Each row below holds a small network's activations on one record, seen along a few directions.
Records have a field called LAVEG. Each example row is followed by its value.
The word absent means that the record has no LAVEG.
Other fields move the rows too, some of them a lot.
In the rows, zero is written as 500.
Strong random noise was added to every row along 9 fixed directions; ignore it. To show where, here is one row again and again, with new noise each time:
[615, 457, 542, 392, 568, 308, 581, 605, 573, 521, 421, 577, 635, 510, 599,
 582, 600, 478, 535, 534, 535, 489, 384, 449, 639]
[678, 615, 643, 547, 861, 503, 517, 536, 439, 535, 419, 753, 411, 722, 671,
 544, 685, 746, 442, 345, 523, 433, 503, 608, 483]
[368, 568, 306, 754, 320, 697, 746, 718, 454, 643, 549, 146, 745, 533, 375,
 341, 488, 558, 501, 698, 498, 654, 563, 356, 557]
[540, 635, 605, 605, 675, 365, 387, 338, 376, 553, 319, 183, 690, 467, 479,
  27, 352, 661, 801, 474, 495, 300, 699, 667, 713]
[523, 801, 794, 873, 470, 306, 819, 418, 430, 584, 290, 617, 679, 773, 551,
 528, 622, 783, 587, 485, 401, 532, 510, 570, 699]
[714, 649, 525, 453, 666, 486, 380, 764, 420, 541, 723, 481, 342, 518, 477,
 361, 686, 601, 413, 618, 691, 445, 479, 570, 523]
[698, 450, 460, 512, 714, 778, 446, 546, 421, 531, 630, 454, 190, 556, 483,
 374, 587, 653, 428, 361, 490, 471, 573, 763, 206]
[691, 546, 590, 718, 594, 417, 721, 592, 464, 527, 442, 666, 673, 683, 604,
 457, 638, 771, 536, 414, 565, 434, 464, 476, 461]
[652, 449, 526, 392, 603, 380, 513, 466, 584, 427, 458, 779, 487, 490, 643,
 681, 534, 538, 507, 373, 560, 402, 318, 487, 366]
[665, 603, 828, 416, 474, 323, 258, 593, 439, 445, 869, 681,  60, 477, 633,
 410, 763, 235, 369, 571, 689, 473, 636, 668, 384]
[753, 392, 571, 582, 636, 495, 776, 667, 508, 583, 427, 585, 558, 700, 570,
 534, 737, 696, 477, 422, 444, 550, 458, 601, 498]

[636, 654, 451, 501, 533, 436, 451, 719, 469, 443, 643, 605, 510, 485, 463,
 539, 582, 685, 439, 575, 709, 398, 297, 394, 462]	ferok
[769, 382, 635, 649, 695, 559, 572, 506, 508, 549, 474, 645, 497, 714, 592,
 349, 668, 594, 478, 259, 449, 454, 586, 630, 447]	lerus
[949,  64, 773, 320, 611, 325, 676, 323, 643, 519, 244, 570, 422, 548, 522,
 523, 603, 513, 698, 210, 199, 420, 447, 958, 515]	lerus
[673, 504, 857, 698, 504, 259, 562, 266, 464, 499, 292, 535, 551, 621, 553,
 341, 515, 607, 692, 326, 362, 376, 621, 764, 598]	batu
[499, 666, 521, 796,  33, 505, 719, 479, 517, 470, 666, 456, 544, 500, 312,
 545, 460, 560, 544, 586, 505, 575, 363, 513, 370]	zil
[442, 293, 178, 255, 658, 947, 495, 670, 555, 635, 507, 181, 337, 434, 398,
 604, 499, 373, 353, 490, 325, 707, 466, 579, 460]	losez
[503, 594, 779, 444, 546, 263, 411, 312, 441, 446, 419, 621, 352, 492, 549,
 482, 536, 533, 583, 475, 451, 418, 603, 691, 610]	absent
[705, 269, 526, 680, 468, 405, 579, 696, 540, 389, 682, 820, 716, 570, 760,
 409, 642, 459, 429, 386, 750, 371, 561, 257, 216]	batu
[602, 615, 530, 564, 496, 429, 419, 452, 463, 505, 543, 465, 499, 458, 455,
 352, 478, 534, 559, 472, 563, 416, 468, 523, 516]	fad
[791, 555, 304, 394, 806, 387, 362, 516, 572, 538, 343, 430, 804, 391, 386,
 300, 302, 796, 697, 478, 644, 229, 220, 450, 666]	rozep
[347, 577, 433, 527, 452, 627, 556, 509, 538, 593, 490, 490, 515, 539, 483,
 622, 485, 395, 431, 523, 455, 617, 494, 419, 594]	mafe
[274, 697, 642, 555, 256, 510, 587, 333, 523, 477, 551, 655, 264, 543, 533,
 849, 511, 267, 375, 525, 387, 718, 482, 483, 461]	fad
[575, 551, 426, 320, 686, 408, 492, 701, 509, 506, 501, 600, 571, 535, 570,
 644, 618, 515, 434, 571, 616, 516, 384, 336, 678]	fad
[519, 622, 522, 617, 860, 644, 529, 475, 412, 543, 270, 572, 562, 700, 595,
 503, 526, 843, 502, 315, 431, 439, 511, 548, 553]	ferok
[325, 751, 332, 520, 588, 589, 349, 422, 481, 528, 413, 341, 602, 417, 425,
 466, 280, 636, 583, 577, 521, 433, 421, 450, 595]	ferok
[770, 246, 528, 426, 645, 470, 696, 702, 528, 603, 410, 429, 586, 582, 547,
 428, 708, 570, 532, 438, 420, 532, 509, 610, 578]	losez
[802, 161, 458, 305, 486, 431, 471, 563, 693, 484, 541, 524, 531, 402, 486,
 454, 520, 279, 524, 408, 500, 435, 352, 530, 428]	batu
[169, 700, 488, 648, 377, 695, 474, 430, 472, 474, 588, 691, 385, 551, 613,
 725, 492, 423, 348, 490, 500, 593, 590, 362, 342]	zil
[483, 736, 642, 800,  97, 461, 840, 553, 564, 648, 576, 457, 468, 640, 296,
 665, 627, 461, 399, 726, 357, 775, 377, 557, 624]	rozep
[696, 474, 574, 612, 347, 325, 681, 568, 520, 533, 474, 414, 723, 520, 391,
 389, 560, 616, 659, 517, 491, 452, 386, 564, 634]	zil
[600, 502, 609, 579, 515, 491, 554, 524, 444, 467, 609, 658, 344, 602, 550,
 490, 637, 650, 433, 481, 529, 481, 561, 593, 374]	absent
[458, 707, 676, 622, 651, 459, 579, 575, 491, 598, 379, 693, 615, 729, 621,
 612, 634, 565, 438, 517, 474, 525, 534, 407, 745]	lerus
[454, 730, 601, 585, 383, 253, 600, 218, 552, 473, 229, 543, 650, 503, 416,
 687, 294, 604, 653, 482, 388, 471, 305, 518, 720]	rozep
[687, 194, 441, 425, 372, 576, 685, 604, 635, 554, 579, 398, 457, 480, 440,
 533, 581, 270, 463, 487, 405, 627, 442, 568, 382]	mafe
[372, 573, 391, 452, 569, 445, 431, 455, 564, 462, 437, 602, 729, 427, 656,
 571, 359, 456, 534, 475, 602, 407, 423, 232, 479]	losez
[199, 322, 174, 247, 671, 750, 332, 672, 505, 555, 504, 259, 652, 415, 588,
 432, 407, 274, 413, 635, 578, 600, 664, 201, 579]	absent
[542, 284, 365, 328, 430, 649, 446, 432, 623, 492, 560, 401, 385, 370, 472,
 525, 375, 214, 497, 426, 436, 541, 463, 522, 300]	mafe

Which value of LAVEG does each new row have?
[518, 550, 435, 473, 401, 689, 433, 782, 456, 580, 809, 361, 193, 510, 363,
 519, 663, 319, 242, 679, 577, 685, 551, 517, 461]	rozep
[343, 704, 426, 559, 443, 595, 462, 575, 540, 519, 571, 613, 550, 505, 509,
 653, 444, 449, 398, 593, 584, 504, 415, 275, 511]	lerus
[636, 533, 736, 266, 745, 355, 453, 673, 600, 675, 439, 654, 330, 675, 610,
 680, 818, 283, 323, 575, 403, 669, 476, 598, 870]	rozep
[432, 449, 159, 253, 577, 748, 569, 669, 568, 587, 483, 286, 459, 424, 351,
 742, 482, 455, 376, 624, 431, 684, 301, 437, 604]	fad
[677, 911, 751, 842, 659, 435, 269, 484, 276, 478, 649, 587, 381, 643, 486,
 141, 533, 831, 527, 448, 712, 239, 647, 636, 455]	batu
[443, 805, 352, 406, 842, 897,  67, 551, 394, 556, 704, 302,  74, 485, 375,
 416, 445, 573, 297, 560, 532, 477, 574, 673, 446]	batu
[670, 213, 486, 304, 307, 456, 475, 583, 632, 484, 638, 334, 383, 315, 410,
 518, 524, 203, 488, 581, 454, 570, 422, 645, 458]	batu
[183, 602, 437, 428, 312, 501, 406, 295, 490, 477, 438, 323, 466, 318, 381,
 554, 257, 397, 597, 618, 420, 530, 522, 494, 531]	absent
[257, 648, 339, 571, 555, 672, 630, 572, 537, 598, 329, 466, 740, 619, 515,
 686, 489, 548, 440, 530, 403, 627, 433, 304, 705]	zil
